A small network was shown many inputs. Here are its activations along a few directions, one row for each input.
Each table varies a few parts of the input and shows all the possible inputs, shuffled.
A made-up example of a description, with smaller parts first: one of 6 places along a line, together with either a single point or one of 9 places along a line or (one of 2 separate values, together with one of 8 places around a ring).
Shared parts are said once, and a part with two or three values counts as separate values.

Other details of the inputs shift rows strongly along two fixed directions, in all tables alike. That doesn't count.

Table:
R1: [ 1.12 -0.59 -1.39 -4.44 -1.19  5.71 -3.50 -5.19 -3.29  0.53 -1.60 -2.09]
R2: [ 0.45 -0.39  0.40  0.42 -0.61 -1.58  3.69  3.17  0.28  0.09  1.78  2.30]
R3: [ 1.92 -1.30 -1.23 -4.65 -0.54  3.41 -3.63 -4.65 -3.43  1.24 -2.36 -3.15]
R4: [ 4.56  0.22 -2.00  0.31 -3.42  1.66 -0.63 -0.59 -0.19  0.71 -0.19  6.57]
R5: [ 0.69  0.17 -1.66  4.11  1.39 -2.24  1.81  3.21  1.29  1.23 -0.72  0.70]
R6: [-6.02  0.61  1.33 -0.58 -1.19 -0.12 -2.36  2.07 -0.76 -5.33 -1.57 -7.57]
R7: [-0.34 -0.64  0.16 -4.06 -0.88  4.66 -0.98 -5.07 -2.38  0.35 -1.16 -1.71]
R8: [-0.76 -0.86  0.28  4.21  2.47 -3.66  2.66  2.93  1.37 -0.26  0.73 -1.31]
R9: [ 0.28 -1.05  0.71  2.71  2.18 -2.76  0.18  1.90  3.04  2.25  1.78  1.35]
R10: [-2.38 -0.40  3.26  1.01 -1.17 -1.71 -2.50  0.34  0.70 -4.82 -2.85 -8.71]
R11: [ 4.00  0.54 -1.46 -0.02  1.96 -0.91 -0.37 -1.68 -1.00  3.79  1.47  5.77]
R12: [ 2.81 -1.13 -2.77 -3.08 -1.62 -1.72 -0.48  0.41 -2.66  1.31  1.50  6.23]
R13: [-2.92  0.39  1.31  3.08 -1.43 -1.22  3.72  4.34  1.20 -1.02  0.69 -0.27]
R14: [ 0.81  2.36 -1.42 -3.77  0.80  4.67 -4.80 -6.43 -2.47  0.74 -1.07 -1.53]
R15: [ 3.64 -1.39 -2.20 -1.96 -1.62 -0.95  0.65  0.14 -2.34  2.37  1.71  4.36]
R16: [ 0.98 -0.22 -1.67 -5.03 -2.12  1.79 -3.50 -3.04 -3.43 -0.01 -1.31 -3.59]
R17: [-2.02  0.29  0.15  4.01 -1.59 -1.01  2.03  5.72  0.88 -1.08  0.16 -0.84]
R18: [ 3.30  0.20 -2.34 -1.43  1.34  0.76  2.44 -2.09 -0.25  2.11  1.54  5.25]
R19: [ 0.49  1.53  1.32  2.15  3.02 -1.46  2.45  1.08  1.54  1.24  1.37  2.89]
R20: [-2.50 -1.40  3.26 -1.75  1.44  1.14  0.67 -1.34 -0.59 -2.31 -0.70 -6.40]
R21: [ 3.40  0.84 -4.47 -0.19 -0.34  2.82 -0.05 -1.81 -0.91  2.68  0.22  5.51]
R22: [-3.38 -2.33  3.61  0.44  1.73 -1.07 -0.50  0.08 -0.80 -2.62 -1.17 -9.28]
R23: [-0.57 -0.13 -1.30  1.30 -1.34 -3.20  0.21  5.17 -0.27 -0.41 -0.56  1.96]
R24: [-1.07 -0.09 -0.23 -7.31 -1.04  1.24 -2.06 -3.59 -3.00 -2.64  0.24 -1.68]
R25: [-3.30  0.07  3.14 -1.21  2.78  0.15 -1.16 -1.89  2.78 -1.45  0.74 -5.81]
R26: [-1.22  0.04  0.81  4.42  1.89 -2.56 -0.37  3.84  4.03  1.63 -0.17 -1.16]
R27: [ 1.11  0.54 -2.88 -3.36 -2.86  1.29  0.50 -0.56 -1.90  1.07  0.84  7.41]
R28: [-4.72  0.67  2.00  1.50  1.60  1.23 -3.03 -0.18  2.91 -1.86 -0.93 -7.72]
R29: [-2.58  2.31  2.10  5.20  2.19 -1.24  2.84  2.63  2.56  0.38  0.43  1.09]
R30: [ 1.80 -0.56  2.00  1.51 -1.10 -1.95  2.75  1.68  1.78 -1.71  0.81  3.04]
R31: [-1.70  0.61  0.89  3.00  1.02 -0.01  1.51  1.46  3.97  1.80  1.15  2.34]
R32: [ 4.05  1.50 -2.48  0.54  1.22  0.06 -1.18 -0.77 -0.72  4.20 -0.31  5.49]
R33: [-1.50  0.17  2.83  4.31 -1.91 -1.67  2.91  3.02  2.75 -2.75 -0.30  0.60]
R34: [ 1.94 -1.56  1.65  3.21 -1.13 -3.84  1.57  2.74  1.26 -1.25  0.51  1.86]
R35: [-0.37  0.99 -1.72 -4.60  0.08  4.28 -1.48 -7.04 -1.96 -0.21 -0.69 -1.89]
Description of these inputs: one of 5 places around a ring, together with either a single point or one of 6 places along a line.
Q: The inputs of R5 and R35 match in every part but the place on the ring of 5. If R23 is changed in the same way as R5 into R35, which row does it become?
A: R27
Q: Start at R25 and move only the place on the line of 6, one step at a time. The first step leads to R19. Which rows follow, in order?
A: R18, R20, R2, R24
Q: Which other rows does R26 become when the place on the ring of 5 takes its other values? List them by row number.
A: R9, R25, R28, R31
Q: Start at R9 and move only the place on the line of 6, one step at a time. The first step leads to R11. Which rows follow, in order?
A: R8, R22, R15, R12

Table:
R36: [ 1.91  0.29 -0.53  2.26  0.77 -0.12  2.29  0.94  1.47  2.32  1.04  4.85]
R37: [ 1.36  0.22 -0.94  1.88  1.01 -0.21  1.54  1.27  1.36  2.54  0.96  4.14]
R38: [ 3.91 -0.47 -2.97 -0.46 -1.97  0.04  1.79  1.48 -0.80  2.88  1.25  8.62]
R39: [ 1.91 -0.50 -1.05  1.63 -1.67 -1.23  1.17  2.93 -0.05  0.99  0.12  4.19]
R40: [-3.12 -0.33  2.48  2.48 -0.42 -1.92  1.99  3.31  1.17 -3.17 -0.37 -3.62]
R41: [-3.27  0.47  2.18  3.92  2.04 -1.77  0.76  2.75  2.25 -1.27 -0.28 -4.67]
R42: [ 2.22 -0.81 -0.93  0.90 -1.10 -1.83  2.00  2.57 -0.22  1.09  0.96  4.84]
R43: [ 2.10  0.76 -1.72 -7.12  0.26  4.67 -4.24 -8.44 -2.72  1.32 -0.36 -0.52]
R44: [ 2.21  0.12 -0.90  2.85  0.73 -0.50  0.94  1.72  1.37  2.69  0.48  4.32]
R45: [-2.62  0.30  1.77  3.80  1.95 -1.72  0.48  2.48  2.37 -1.09 -0.52 -3.86]
R46: [-3.94  0.48  2.87  1.17  1.78 -0.22 -0.45 -0.53  1.51 -2.29 -0.50 -6.34]
R47: [-3.68 -0.29  2.58  2.57 -0.37 -2.18  1.61  3.55  1.29 -3.30 -0.20 -3.76]
R48: [-1.20  0.46  0.29 -2.74  1.34  2.20 -2.74 -4.23 -1.10 -0.47 -0.82 -4.42]
R49: [-0.88 -0.18 -0.25 -4.21 -1.13  1.75 -2.57 -3.32 -2.67 -1.73 -1.04 -3.63]
R50: [ 2.62 -0.23 -2.70 -7.79 -2.32  3.86 -4.75 -7.06 -4.18  0.01 -1.02 -0.49]
R51: [-2.64 -0.08  2.56  2.93  2.33 -2.13  0.88  1.87  2.00 -1.20 -0.02 -4.31]
R52: [ 4.01 -0.13 -2.60 -0.13 -1.81 -0.16  2.07  1.69 -0.64  2.58  1.32  8.98]
R53: [-0.91 -0.07 -0.15 -3.94 -1.41  1.48 -2.77 -2.99 -2.45 -1.91 -0.99 -4.33]
Q: The inputs of R46 and R47 match in every part but one. If R48 is changed in the same way as R46 into R47, which row does it become?
A: R49
Q: What is each input in this table made of?
A: one of 2 separate values, together with either a single point or one of 8 places along a line
Q: Which other rows does R44 become when the choice among 2 separate values takes its other values? List them by row number.
A: R39
Q: Which other rows does R38 become when the choice among 2 separate values takes its other values? List them by row number.
A: R37

Table:
R54: [ 2.13 -0.80 -1.00  0.97 -1.77 -1.72  2.06  1.40  1.17 -0.34  1.38  6.38]
R55: [-3.36  0.36  1.79 -1.65 -0.62 -1.79 -2.29  0.19 -2.10 -3.21 -0.64 -6.08]
R56: [ 0.28  0.26  0.73 -3.19  1.62  1.73 -4.47 -5.81 -1.04 -0.14 -0.91 -2.47]
R57: [ 5.17  0.05 -2.86 -1.87  0.43  1.57  0.06 -4.47  0.69  3.63  1.95  9.16]
R58: [ 1.07  0.50 -2.38 -3.38  1.04  2.66 -3.95 -5.60 -2.85  1.92 -0.82 -3.58]
R59: [1.57 0.76 0.20 2.33 1.75 0.32 4.03 0.94 0.70 1.63 0.52 3.85]
R60: [ 4.92  1.07 -3.26 -2.09  0.70  0.63 -1.13 -2.69 -1.93  5.40  1.84  8.50]
R61: [-0.95 -1.59 -1.21  4.45 -0.47 -3.44  2.35  7.84  1.02  0.53 -0.10  0.82]
R62: [-1.07 -0.49  3.47  6.29  1.28 -1.18  4.77  4.48  3.80  0.70  0.72  0.50]
R63: [-3.78  1.37  3.06  0.93  3.06 -1.44  0.29 -0.83  2.43 -3.45 -0.23 -7.17]
R64: [-2.53 -1.16  3.53 -1.23 -2.08  1.36  0.27 -0.62 -0.54 -3.61 -1.17 -6.27]
R65: [-0.20 -0.32  0.99 -3.16  1.15  3.99 -1.24 -6.42 -1.40 -0.59 -0.72 -2.61]
R66: [-0.22 -1.14  0.59 -4.41 -2.02  3.16 -1.07 -4.70 -3.01 -2.68 -1.18 -2.25]
R67: [-0.70 -1.30 -0.81 -6.99 -1.71  3.51 -1.07 -3.80 -3.93 -0.92 -0.37 -1.93]
R68: [-0.41  0.78 -0.17 -0.48  2.18  1.06 -2.63 -2.84 -0.66 -0.55 -2.16 -6.44]
R69: [-0.51 -0.61  0.57  7.88  2.30 -2.84  1.98  4.75  3.40  0.90 -0.65 -0.06]
R70: [ 3.77 -0.19 -2.95  2.07 -1.48 -1.42  1.27  3.33 -0.92  1.24 -0.66  4.50]
R71: [ 4.08 -0.12 -3.78 -3.68  0.98  1.51  0.33 -2.76  0.15  4.89  2.79  8.69]
R72: [ 0.71  0.67 -0.06 -5.13 -1.12  0.61 -3.64 -3.43 -3.27 -2.19 -1.46 -2.56]
R73: [-1.00  3.04 -3.08  2.63 -3.79  3.03  0.50  3.38  1.26  0.68 -0.53  6.94]
R74: [ 3.16  0.98 -2.58 -1.08  0.87  0.12  1.19 -2.20  0.20  3.63  2.79  6.93]
R75: [-2.30  0.13  1.01  4.14 -0.67 -4.72  4.11  6.01  1.96 -1.88  1.90  1.14]
R76: [ 4.59  1.36 -1.91 -0.56  1.48 -0.14 -0.38 -1.33 -0.45  3.69  0.58  6.97]
R77: [-1.74 -0.89  0.69  3.16 -0.09 -4.46  2.08  7.59  1.16 -0.15  0.77  2.16]
R78: [ 0.04  0.09  2.77  5.88  1.57 -3.21  1.49  4.71  3.95  1.65  0.61  1.66]
R79: [ 3.76 -0.43 -1.90 -4.50 -0.34  4.50 -5.23 -7.31 -1.73  2.85 -1.40 -1.98]
R80: [-0.98 -0.81  2.49  4.53 -1.63 -3.81  3.43  5.82  3.88 -1.85  1.21  1.07]
R81: [-8.04  3.99  1.83  3.68  0.78  3.33 -1.86  0.87  3.37 -2.96 -2.17 -7.17]
R82: [-1.26 -0.73  2.06  5.36 -0.44 -4.61  1.84  6.29  1.92 -1.94 -0.12  1.61]
R83: [-4.45  0.56  3.12  0.08  0.07 -2.51  0.52  1.27  1.05 -6.04 -0.77 -7.84]
R84: [-0.18  0.10 -0.68 -5.76  1.95  2.09 -4.49 -4.90 -1.96  1.60 -0.07 -2.15]
R85: [-3.79 -0.59  4.58  0.95 -1.03 -2.21 -2.03  2.23  0.95 -4.32 -1.42 -8.12]
R86: [-4.99 -0.24  2.92  0.18 -0.74 -0.64  1.84  1.42 -1.55 -4.27 -0.50 -7.17]
R87: [-1.44 -0.34 -0.92 -1.74 -1.33  0.12 -2.63 -0.93 -2.97 -1.89 -1.39 -6.23]
R88: [ 4.11 -0.05 -2.05 -1.79 -2.16  1.32  3.01 -0.20 -2.44  1.14  0.33  7.18]
R89: [-6.10 -0.51  3.58  0.73  3.11  0.34  1.49  0.99  1.05 -2.27 -0.33 -8.43]
R90: [ 0.99 -0.97 -1.91 -0.84 -1.25 -1.84  2.37  3.07  0.65  0.98  2.14  5.92]
R91: [ 2.06 -1.42 -0.41  4.14 -2.27 -1.76  0.98  4.94  1.24  0.71 -0.48  1.61]
R92: [-0.17  0.62 -0.22 -4.65  0.98  3.94 -1.02 -6.42 -3.09  0.75  0.29 -2.39]
R93: [ 4.45  0.04 -1.10 -0.69 -0.12  0.98  0.53 -2.43  2.12  3.71  2.04  6.88]
R94: [ 3.19 -1.26 -3.07 -5.40 -2.47  3.45 -4.99 -6.03 -4.01 -0.35 -1.88 -1.02]
R95: [ 0.14 -0.76 -1.67  3.87  2.27 -1.60  1.33  4.20  1.73  3.34  0.24  1.45]
Q: What is each input in this table made of?
A: one of 2 separate values, together with either a single point or (one of 4 places along a line, together with one of 5 places along a line)
Q: The inputs of R87 and R58 match in every part but the choice among 2 separate values. If R94 is changed in the same way as R87 into R58, which row does it become?
A: R69
Q: Start at R67 and move only the place on the line of 5, one step at a time. The first step leads to R86. Which rows follow, in order?
A: R88, R66, R64
Q: Which other rows does R77 become when the choice among 2 separate values takes its other values? List them by row number.
A: R84
